Here are a small network's activations along a few directions, averaged over the inputs that share one value of a field.
Values that are neighbours, or in one group, have similar rows; names and order tell nothing.
In the rows, 500 means zero.
Strong random noise was added to every row along 9 fixed directions; ignore it. To show where, here is one row again and again, with new noise each time:
[774 561 388 330 579 445 506 410 636 325 193 626 406 541 519 363 547 828
 525]
[411 418 492 560 527 476 545 486 373 477 453 609 483 647 580 476 514 387
 520]
[450 315 432 639 479 527 427 491 742 684 550 366 623 657 640 278 708 583
 472]
[451 574 417 432 338 487 409 315 358 402 550 581 841 420 404 765 504 326
 619]
[834 465 411 498 636 744 394 486 925 562 272 810 707 447 366 501 410 340
 615]
[541 502 390 593 590 444 614 555 283 444 513 610 274 639 494 494 625 253
 480]
[389 516 632 431 649 461 495 436 611 433 272 528 701 270 305 722 356 552
 595]
[723 675 565 395 639 649 344 413 478 313 486 582 610 417 595 510 169 470
 474]
[257 493 517 587 309 635 616 434 459 558 475 543 824 572 378 523 669 667
 723]
[695 701 450 515 506 690 748 380 494 459 581 440 453 322 368 587 581 717
 591]
[468 570 394 551 491 494 361 618 264 378 457 705 586 763 449 404 597 221
 557]


ZEMOK, 30 values:
dola: [346 229 555 491 540 369 620 580 707 668 359 558 378 555 518 493 450 553
 499]
nuri: [475 281 588 372 428 291 580 352 588 541 510 418 387 469 762 578 384 732
 363]
sep: [493 513 453 424 254 551 671 343 451 449 384 795 505 528 413 711 430 458
 712]
gaki: [360 271 491 596 510 486 693 429 568 621 251 725 500 446 316 692 584 369
 629]
kugiv: [510 531 460 382 543 503 302 522 529 424 352 684 753 540 475 468 436 419
 545]
buk: [501 520 342 443 294 508 542 540 739 615 316 644 627 482 149 569 756 676
 699]
zife: [451 534 487 387 440 454 545 411 346 473 490 528 512 444 604 557 331 626
 506]
dek: [317 366 562 551 477 558 452 529 575 657 446 433 625 543 547 338 587 673
 500]
tuvo: [192 137 535 563 317 425 711 372 560 726 520 623 580 582 655 709 420 383
 621]
livu: [408 535 505 515 562 463 432 517 394 448 548 426 470 560 591 450 375 440
 455]
besad: [333 438 466 481 312 263 277 495 364 501 778 353 731 564 589 655 542 227
 421]
fim: [253 427 701 562 464 435 526 495 394 465 523 340 519 501 635 488 473 585
 427]
zinir: [419 264 473 552 516 321 658 557 441 557 270 662 231 580 409 549 742 353
 504]
sedo: [426 254 576 518 646 475 453 513 348 540 534 654 393 631 855 451 228 163
 349]
paz: [559 418 602 549 758 405 558 692 540 563 559 364 213 457 554 402 533 487
 300]
vesar: [564 605 460 524 564 576 723 461 467 469 526 415 392 397 388 538 608 625
 537]
puz: [512 502 393 379 516 323 363 523 405 383 474 398 345 749 817 195 482 703
 367]
tete: [360 450 499 431 400 184 532 393 759 555 366 237 564 196 224 797 784 686
 535]
soleg: [407 377 704 518 497 578 600 431 481 595 612 384 487 331 616 600 394 608
 429]
mopod: [651 482 510 467 469 430 375 594 482 450 450 604 284 682 616 349 471 408
 414]
big: [496 516 455 610 380 729 649 452 456 637 582 591 505 494 404 505 533 433
 626]
kore: [527 560 724 466 697 453 616 643 634 403 315 417 226 486 533 377 359 777
 446]
vod: [458 430 510 632 608 363 592 594 442 537 660 314 278 462 525 554 669 260
 349]
mizav: [305 475 640 658 373 635 349 706 553 705 727 367 744 560 398 438 571 428
 507]
vupug: [547 570 576 602 699 558 591 632 587 606 574 431 210 289 294 622 385 296
 456]
biti: [386 338 404 468 309 450 459 437 489 603 400 633 631 592 564 445 513 512
 573]
nafu: [467 549 545 499 658 553 392 533 712 518 386 462 587 352 329 521 330 464
 497]
mel: [418 759 459 595 564 451 369 688 195 417 685 235 427 424 242 452 722 380
 411]
zop: [365 447 563 481 579 251 520 580 488 468 492 312 418 514 553 426 671 637
 393]
viku: [465 271 497 644 528 595 439 595 764 699 482 664 519 699 640 403 388 261
 547]
Each value of ZEMOK is a pair of two hidden parts, and every pair occurs once (6 first parts, 5 second parts).
Changing only the second part turns puz into kugiv. zife has the same second part as puz; what does that change turn zife into?
Answer: sedo
Changing only the second part turns soleg into dek. vod has the same second part as soleg; what does that change turn vod into?
Answer: vesar
Changing only the second part turns viku into livu. vupug has the same second part as viku; what does that change turn vupug into?
Answer: big
Changing only the second part turns buk into mizav. tuvo has the same second part as buk; what does that change turn tuvo into?
Answer: besad
Changing only the second part turns zinir into mel. fim has the same second part as zinir; what does that change turn fim into?
Answer: gaki
